A small network was shown many inputs. Here are its activations along a few directions, one row for each input.
Each table varies a few parts of the input and shows all the possible inputs, shuffled.
A made-up example of a description, with smaller parts first: one of 5 places around a ring, together with either a single point or (one of 2 separate values, together with one of 4 places along a line) or one of 9 places around a ring.
Shared parts are said once, and a part with two or three values counts as separate values.
In the rows, 128 means zero.

Table:
row 1: [152 155 126 148  86 102  49 154 133  66 107]
row 2: [119  69 192  87 131 173 150  99 128 160 143]
row 3: [104  61 163  82  72 111 160  67 153 125 158]
row 4: [157  77 160  85 169 172 156 121 144 190 151]
row 5: [189 137  76 129 199 149 237 100  89 210  96]
row 6: [129  96 150 142 119 202  50 172 203 149 149]
row 7: [ 88  87 182 142  79 202  45 152 189 117 132]
row 8: [ 73  78 156 135  17 136  47 119 211  85 147]
row 9: [130 180 150 152  85  68  62 187 147  79 164]
row 10: [171 132  75 114 205 158 232 108  70 209 104]
row 11: [222 189 122 159 175 154  56 190 143 132  94]
row 12: [185 179 155 169 140 152  51 175 129 103  90]
row 13: [107  93 188 160  74 191  48 143 206 120 131]
row 14: [113 177 147 137  90  78  58 196 128  73 167]
row 15: [101 134 101 115 116  70 246  86  95 144 168]
row 16: [ 85  56 162  64  79 121 155  74 134 124 161]
row 17: [101 108  78  98 121 113 230  58  58 144 124]
row 18: [120 112  79 115 116 105 236  52  77 146 119]
row 19: [112 151  57 135 164  89 137 107  66  85  81]
row 20: [152 128 106 137 166 151 231  77  69 179  95]
row 21: [ 83  90 184  86  74  75 169 104 171 130 204]
row 22: [146 174  86 155 215 139 132 131  61 123  60]
row 23: [ 54  72 150 118  21 146  44 129 194  82 148]
row 24: [205 192  58 159 243 130 148 146 100 160  53]
row 25: [ 65  85 184  69  81  86 165 110 152 130 207]
row 26: [134 123 105 120 171 160 225  83  50 178 100]
row 27: [148 102 155 158 113 191  54 160 219 151 144]
row 28: [132 156  61 151 159  78 144 100  83  90  76]
row 29: [165 180  90 172 209 128 139 125  79 128  54]
row 30: [ 53 108 180 136  18  99  59 151 226  99 201]
row 31: [ 83 130 103  99 121  79 240  93  75 143 173]
row 32: [112 177  84 153 157  45 157 137 102  93 130]
row 33: [ 94 172  83 138 162  56 150 144  84  88 135]
row 34: [167 174 150 153 145 162  48 184 112  97  94]
row 35: [186 187  54 144 249 141 142 155  83 156  61]
row 36: [175  84 162 102 161 160 160 113 163 190 144]
row 37: [138  75 194 105 124 162 154  93 147 160 139]
row 38: [132 151 121 133  90 111  46 163 115  60 110]
row 39: [ 35 103 177 120  23 110  56 161 209  95 202]
row 40: [204 184 117 145 180 163  52 201 125 127 101]
Question: Changing only one part turns row 15 into row 20. The same change can be made to row 9. Which row results?
Answer: row 12
Question: Changing only one part turns row 2 into row 25. The same change can be made to row 29. Which row results?
Answer: row 32
Question: What is each input in this table made of?
Answer: one of 2 separate values, together with one of 4 places along a line, together with one of 5 places around a ring
Question: Which other rows does row 27 become when the choice among 2 separate values takes its other values? List them by row number.
Answer: row 6
Question: A walk changes only the place on the ring of 5. It starts at row 40 and steps to row 6. List the rest of the walk in order.
Answer: row 4, row 10, row 35
Question: Which other rows does row 40 become when the choice among 2 separate values takes its other values? List them by row number.
Answer: row 11
Question: Which other rows does row 26 become when the place on the line of 4 takes its other values? List them by row number.
Answer: row 10, row 17, row 31

Table:
row 41: [139 151  92 124 196 127 212 117  75 172 119]
row 42: [125 103 171 124 132 181  79 164 183 154 153]
row 43: [142 103  87 119 172 154 237  61  85 193  96]
row 44: [ 92  69 121  81 104 112 216  49 107 146 143]
row 45: [ 69 141 140 149  45  91  55 142 146  51 140]
row 46: [126  54 166 122 112 206 107 109 193 170 133]
row 47: [182 176 107 167 160 155  44 170 102  94  60]
row 48: [150 139 149 145 120 141  52 180 199 129 146]
row 49: [ 77  48 173  95  39 149 154  77 170 139 176]
row 50: [214 172 132 147 183 148  91 170 129 142 102]
row 51: [ 88 116 128  87 126  79 191 104  94 127 164]
row 52: [186 135 159 124 188 187 118 154 117 168 109]
row 53: [ 74  96 182 102  62 117 129 130 158 125 195]
row 54: [113 151 111 112 120  38 167 121 106  99 156]
row 55: [185  89 154 119 168 213 147  99 130 183  85]
row 56: [134 191  46 170 172  95 141 134  58  94  71]
row 57: [ 98 130 166 126  55  75 104 147 171  98 187]
row 58: [119 147 124 163 104 152   8 180 173  81 101]
row 59: [165 187  67 149 192  88 190 135  86 147 113]
row 60: [ 83 161  85 136 109  54 116 117  79  49 112]
Question: What is each input in this table made of?
Answer: one of 4 places along a line, together with one of 5 places around a ring
Question: Changing only the place on the line of 4 turns row 58 into row 48. The same change can be made to row 60. Which row results?
Answer: row 54
Question: Which other rows does row 59 become when the place on the line of 4 takes its other values? List them by row number.
Answer: row 41, row 43, row 56
Question: Which other rows does row 52 become when the place on the ring of 5 takes its other values? List them by row number.
Answer: row 41, row 42, row 51, row 53
